Each row below holds a small network's activations on one record, seen along a few directions.
Each row is followed by the record's values for the fields ZAN, DEFAF, VEBAP, ZAGIF, TIVER.
Other fields move the rows too, some of them a lot.
In the rows, 500 means zero.
Strong random noise was added to every row along 15 fixed directions; ignore it. To show where, here is one row again and again, with new noise each time:
[577 506 490 338 478 449 521 591 543 300 529 484 601 397 493 643 509 509
 331 534 443 653 420 480 338 379 495 416 509 472]
[533 301 356 580 465 355 310 569 308 515 534 695 572 786 478 544 533 396
 537 474 245 557 420 671 687 559 345 479 416 446]
[561 526 472 489 489 593 609 564 363 375 439 483 559 523 479 644 426 644
 556 337 395 542 500 545 694 455 473 567 709 238]
[470 490 467 431 652 415 433 514 445 615 522 648 210 424 428 504 480 464
 496 620 590 568 513 499 402 752 461 434 276 704]
[499 463 437 477 422 431 485 455 677 520 416 603 483 667 463 416 529 524
 571 512 599 518 598 423 691 524 665 454 383 492]
[399 587 487 381 756 506 611 594 461 587 401 326 285 384 407 595 389 614
 618 410 614 540 501 540 583 659 608 792 476 317]
[468 581 533 601 253 316 396 359 324 608 339 481 332 559 441 406 330 367
 612 706 635 358 532 524 569 370 462 642 703 526]
[520 262 641 608 373 632 758 370 346 577 667 554 710 364 477 579 584 537
 448 392 592 612 565 552 401 588 578 260 790 543]
[426 567 536 665 561 553 426 379 334 551 607 487 552 589 378 311 578 411
 439 263 602 482 452 569 528 681 459 555 563 413]
[540 590 461 313 398 553 555 455 753 461 298 204 475 471 445 382 462 556
 573 578 580 480 630 471 336 371 622 778 549 585]
[429 399 506 650 406 305 459 440 480 528 597 670 562 768 479 405 399 440
 659 379 547 485 403 504 729 372 494 489 627 586]
[439 435 399 366 547 487 632 559 639 526 274 494 479 458 461 544 504 676
 594 550 398 611 609 490 707 495 563 445 518 389]
[709 570 362 287 487 587 519 501 458 450 338 153 546 491 405 612 543 483
 504 524 374 591 571 618 420 473 448 739 524 312]
[573 386 371 358 724 507 685 491 658 710 530 328 476 533 364 543 589 445
 646 380 496 650 512 556 573 691 497 455 355 520]
[540 411 476 408 411 514 634 520 582 429 527 605 571 622 467 677 563 407
 522 460 642 429 586 509 369 409 594 551 449 515]
[394 624 376 525 691 621 618 504 615 553 358 552 399 526 385 322 535 554
 602 349 375 472 548 466 655 557 199 317 585 545]
[443 279 495 451 692 427 440 682 238 573 591 564 396 429 551 717 428 602
 511 576 452 720 488 623 359 679 511 649 424 608]

[532 579 548 684 469 579 358 322 222 583 515 527 501 476 553 423 640 559
 348 658 698 646 753 383 479 622 468 290 551 537]  (ZAN rimup; DEFAF puf; VEBAP fezi; ZAGIF zurem; TIVER rodob)
[560 399 460 528 412 405 445 507 309 600 399 398 515 599 568 583 413 632
 629 619 500 608 614 523 806 504 633 613 609 337]  (ZAN susap; DEFAF mukek; VEBAP fezi; ZAGIF zurem; TIVER suf)
[527 553 386 424 717 393 569 633 787 429 587 448 498 629 389 492 479 412
 563 208 351 542 234 500 759 530 413 437 306 343]  (ZAN rimup; DEFAF puf; VEBAP dami; ZAGIF musu; TIVER suf)
[486 673 394 305 735 349 532 544 518 327 376 540 531 419 482 700 550 686
 432 590 414 828 539 333 723 297 368 228 463 337]  (ZAN rimup; DEFAF puf; VEBAP fezi; ZAGIF musu; TIVER rodob)
[340 545 590 479 615 461 739 427 478 638 387 366 488 347 468 569 423 573
 644 541 665 583 617 446 484 296 469 535 794 518]  (ZAN susap; DEFAF puf; VEBAP fava; ZAGIF musu; TIVER rodob)
[530 667 475 535 420 506 353 537 570 422 471 387 442 450 438 244 444 353
 355 451 286 320 244 575 514 576 346 482 503 406]  (ZAN rimup; DEFAF puf; VEBAP dami; ZAGIF zurem; TIVER suf)
[352 524 511 597 441 426 372 369 356 418 505 565 706 624 428 345 595 442
 419 395 481 515 458 578 494 356 403 552 663 476]  (ZAN rimup; DEFAF mukek; VEBAP fezi; ZAGIF musu; TIVER suf)
[655 402 429 397 589 457 616 640 700 456 585 449 616 518 514 683 543 493
 507 435 266 669 384 479 586 459 427 283 356 435]  (ZAN rimup; DEFAF puf; VEBAP fava; ZAGIF musu; TIVER rodob)
[575 520 606 678 375 735 528 678 428 516 549 407 420 353 561 442 351 421
 404 435 399 322 383 520 369 696 380 437 655 443]  (ZAN susap; DEFAF mukek; VEBAP fava; ZAGIF musu; TIVER suf)
[670 433 474 376 506 452 600 479 504 639 497 409 482 344 509 662 464 441
 508 638 469 660 462 497 503 523 514 327 490 495]  (ZAN rimup; DEFAF puf; VEBAP fava; ZAGIF zurem; TIVER suf)
[393 494 449 285 560 496 567 500 410 301 462 702 388 456 384 658 502 569
 565 445 402 337 494 675 364 448 434 741 448 528]  (ZAN rimup; DEFAF mukek; VEBAP dami; ZAGIF musu; TIVER rodob)
[498 560 559 529 561 413 659 463 426 457 702 534 600 464 374 583 475 287
 445 256 546 495 279 522 443 397 327 348 662 450]  (ZAN rimup; DEFAF mukek; VEBAP fava; ZAGIF musu; TIVER suf)
[525 680 425 368 590 462 551 530 409 545 281 395 245 421 414 597 347 530
 622 546 515 420 490 516 713 519 465 627 545 268]  (ZAN susap; DEFAF mukek; VEBAP fezi; ZAGIF zurem; TIVER suf)
[437 410 510 692 380 606 563 585 537 600 477 533 455 616 502 428 528 391
 505 479 568 314 619 474 512 632 448 446 516 512]  (ZAN rimup; DEFAF mukek; VEBAP fezi; ZAGIF musu; TIVER rodob)
[479 461 428 384 641 513 682 633 680 528 518 694 359 475 536 627 440 461
 632 488 421 426 448 482 406 421 319 377 431 743]  (ZAN rimup; DEFAF puf; VEBAP fava; ZAGIF zurem; TIVER suf)
[342 697 515 578 610 407 333 361 430 495 455 467 467 584 375 311 555 467
 469 414 618 457 481 511 606 562 545 696 395 319]  (ZAN rimup; DEFAF puf; VEBAP fezi; ZAGIF musu; TIVER suf)
[308 400 629 398 461 374 757 371 739 446 493 612 551 361 394 492 481 627
 603 397 634 471 456 503 557 414 805 549 541 498]  (ZAN rimup; DEFAF mukek; VEBAP fezi; ZAGIF musu; TIVER suf)
[462 555 454 404 532 398 486 528 563 453 438 508 510 601 411 559 521 432
 498 417 550 485 463 508 604 453 593 604 408 292]  (ZAN susap; DEFAF mukek; VEBAP fava; ZAGIF musu; TIVER rodob)
[345 346 573 627 415 295 489 746 390 463 454 695 459 460 700 730 325 605
 487 745 466 526 496 416 621 319 520 381 610 458]  (ZAN rimup; DEFAF puf; VEBAP fezi; ZAGIF zurem; TIVER rodob)
[512 602 522 615 392 447 370 640 454 361 539 550 559 518 582 503 513 375
 238 592 541 469 443 371 482 422 418 283 537 387]  (ZAN susap; DEFAF mukek; VEBAP dami; ZAGIF zurem; TIVER suf)
[548 551 437 579 301 497 357 454 624 359 416 595 634 710 520 346 606 439
 443 557 350 440 574 460 493 339 375 419 462 532]  (ZAN rimup; DEFAF puf; VEBAP fava; ZAGIF musu; TIVER suf)
[376 501 513 401 537 359 489 557 680 398 460 539 454 459 471 480 434 506
 540 533 429 435 378 536 441 377 529 638 418 591]  (ZAN susap; DEFAF puf; VEBAP dami; ZAGIF musu; TIVER suf)
[335 453 517 505 394 419 510 401 447 471 440 639 637 465 440 515 650 398
 362 550 554 390 508 595 484 426 566 421 541 355]  (ZAN rimup; DEFAF puf; VEBAP dami; ZAGIF zurem; TIVER suf)
[285 672 543 596 587 482 550 549 417 510 460 675 440 477 578 532 402 439
 559 483 587 268 408 436 528 227 327 480 721 489]  (ZAN rimup; DEFAF mukek; VEBAP fava; ZAGIF zurem; TIVER suf)
[492 641 578 576 419 378 417 412 503 452 506 616 418 480 461 393 415 454
 440 482 571 441 401 417 617 469 522 416 491 446]  (ZAN rimup; DEFAF puf; VEBAP fava; ZAGIF zurem; TIVER rodob)
[370 434 405 345 590 571 636 427 622 667 283 411 317 263 284 343 526 474
 618 510 165 365 450 759 401 701 301 548 467 605]  (ZAN rimup; DEFAF puf; VEBAP fava; ZAGIF musu; TIVER suf)
[398 395 516 754 595 519 632 699 610 868 518 419 471 525 608 507 456 295
 560 567 587 470 504 374 513 522 356 242 553 581]  (ZAN rimup; DEFAF puf; VEBAP fava; ZAGIF musu; TIVER suf)
[663 619 384 591 617 555 227 638 303 507 511 460 505 738 608 606 563 449
 408 524 484 637 550 437 684 620 471 549 273 193]  (ZAN rimup; DEFAF puf; VEBAP fava; ZAGIF musu; TIVER suf)
[475 500 571 464 600 463 494 483 278 557 519 634 355 250 515 582 431 606
 421 588 540 646 456 491 475 625 522 375 533 525]  (ZAN rimup; DEFAF mukek; VEBAP fava; ZAGIF zurem; TIVER suf)
[331 655 666 608 567 407 611 432 574 508 583 448 566 396 392 404 464 404
 429 296 710 444 320 435 601 466 581 415 611 283]  (ZAN susap; DEFAF puf; VEBAP fava; ZAGIF musu; TIVER rodob)
[510 548 606 638 543 666 440 462 396 485 670 604 506 504 525 401 530 563
 399 364 678 561 557 394 403 676 543 402 521 606]  (ZAN susap; DEFAF mukek; VEBAP fava; ZAGIF musu; TIVER rodob)
[422 479 512 516 355 505 541 319 475 460 380 736 545 437 434 427 631 543
 443 546 464 413 579 528 643 494 513 285 557 415]  (ZAN rimup; DEFAF mukek; VEBAP dami; ZAGIF zurem; TIVER rodob)
[281 505 619 422 522 219 452 416 496 374 612 736 610 388 437 556 580 395
 295 528 663 528 355 527 309 375 643 489 390 471]  (ZAN rimup; DEFAF puf; VEBAP fava; ZAGIF zurem; TIVER suf)
[575 377 429 679 424 704 691 462 453 631 524 386 720 699 533 543 657 403
 599 429 489 474 723 504 506 435 305 355 714 518]  (ZAN rimup; DEFAF puf; VEBAP dami; ZAGIF musu; TIVER suf)

Which values does each new row have?
[642 399 366 509 416 594 375 510 592 612 338 433 500 603 563 328 509 603
 558 595 266 647 618 504 628 611 487 467 463 588]  (ZAN rimup; DEFAF puf; VEBAP fava; ZAGIF zurem; TIVER suf)
[630 584 557 418 400 562 635 273 606 590 505 276 330 244 355 339 485 356
 521 575 480 362 442 569 223 596 347 446 552 764]  (ZAN rimup; DEFAF puf; VEBAP fezi; ZAGIF zurem; TIVER rodob)
[416 396 389 514 492 451 526 454 522 652 341 347 618 702 477 497 629 381
 652 633 497 491 718 563 401 300 352 677 542 621]  (ZAN rimup; DEFAF mukek; VEBAP fezi; ZAGIF musu; TIVER suf)
[517 488 615 536 476 533 505 566 224 412 554 596 365 420 499 721 361 498
 535 427 415 369 398 667 401 564 466 779 524 374]  (ZAN rimup; DEFAF puf; VEBAP fava; ZAGIF musu; TIVER rodob)
[566 511 446 268 633 451 606 579 646 439 447 577 324 338 457 661 478 597
 477 588 462 612 506 422 485 572 539 348 307 553]  (ZAN rimup; DEFAF puf; VEBAP fezi; ZAGIF zurem; TIVER suf)
[630 445 409 271 528 453 566 556 631 420 505 460 448 576 446 692 505 434
 598 466 470 418 454 589 432 485 593 696 290 481]  (ZAN susap; DEFAF mukek; VEBAP fezi; ZAGIF zurem; TIVER suf)
[650 558 495 405 478 692 595 376 709 408 589 460 610 446 462 407 690 501
 372 419 549 526 573 436 325 572 505 286 403 621]  (ZAN rimup; DEFAF puf; VEBAP fezi; ZAGIF zurem; TIVER rodob)
[504 479 401 510 688 625 594 690 758 637 444 512 412 529 622 488 502 578
 576 529 490 563 608 318 644 570 431 210 417 605]  (ZAN susap; DEFAF puf; VEBAP fava; ZAGIF zurem; TIVER rodob)
[406 396 557 606 518 757 489 436 169 523 502 784 502 448 518 549 603 573
 469 392 412 380 619 701 279 678 446 647 535 524]  (ZAN rimup; DEFAF puf; VEBAP fava; ZAGIF zurem; TIVER suf)
[598 543 467 312 520 412 519 429 477 435 514 416 489 464 456 567 392 530
 602 458 443 550 366 553 557 356 521 609 611 521]  (ZAN susap; DEFAF mukek; VEBAP fava; ZAGIF zurem; TIVER suf)
[373 592 399 436 662 523 657 509 677 498 442 663 500 533 396 587 724 307
 445 489 557 402 579 453 383 442 282 251 338 502]  (ZAN rimup; DEFAF puf; VEBAP dami; ZAGIF musu; TIVER suf)
[466 616 426 446 556 565 384 520 495 346 408 574 484 551 557 441 535 614
 495 552 426 441 590 482 442 397 392 597 483 575]  (ZAN susap; DEFAF mukek; VEBAP dami; ZAGIF zurem; TIVER suf)
[274 471 529 556 705 573 717 497 487 653 500 669 542 455 585 587 581 584
 568 528 738 557 719 328 434 331 390 239 709 719]  (ZAN susap; DEFAF mukek; VEBAP fava; ZAGIF zurem; TIVER rodob)
[284 420 629 618 624 441 363 512 395 559 613 533 609 381 569 403 627 581
 291 543 632 679 479 467 461 677 720 442 426 447]  (ZAN susap; DEFAF mukek; VEBAP dami; ZAGIF musu; TIVER suf)
[488 457 523 489 479 579 515 502 612 439 555 687 514 611 630 498 446 665
 630 415 625 453 571 410 555 424 709 608 476 619]  (ZAN rimup; DEFAF mukek; VEBAP fava; ZAGIF zurem; TIVER suf)
[263 488 620 498 457 536 620 344 577 460 514 552 551 358 375 380 624 519
 429 415 634 316 531 574 380 582 673 558 503 490]  (ZAN rimup; DEFAF puf; VEBAP fezi; ZAGIF musu; TIVER rodob)
[631 646 453 640 568 580 518 589 508 581 487 330 606 517 582 482 512 463
 444 456 416 641 437 341 758 448 327 182 613 272]  (ZAN rimup; DEFAF mukek; VEBAP fava; ZAGIF musu; TIVER suf)
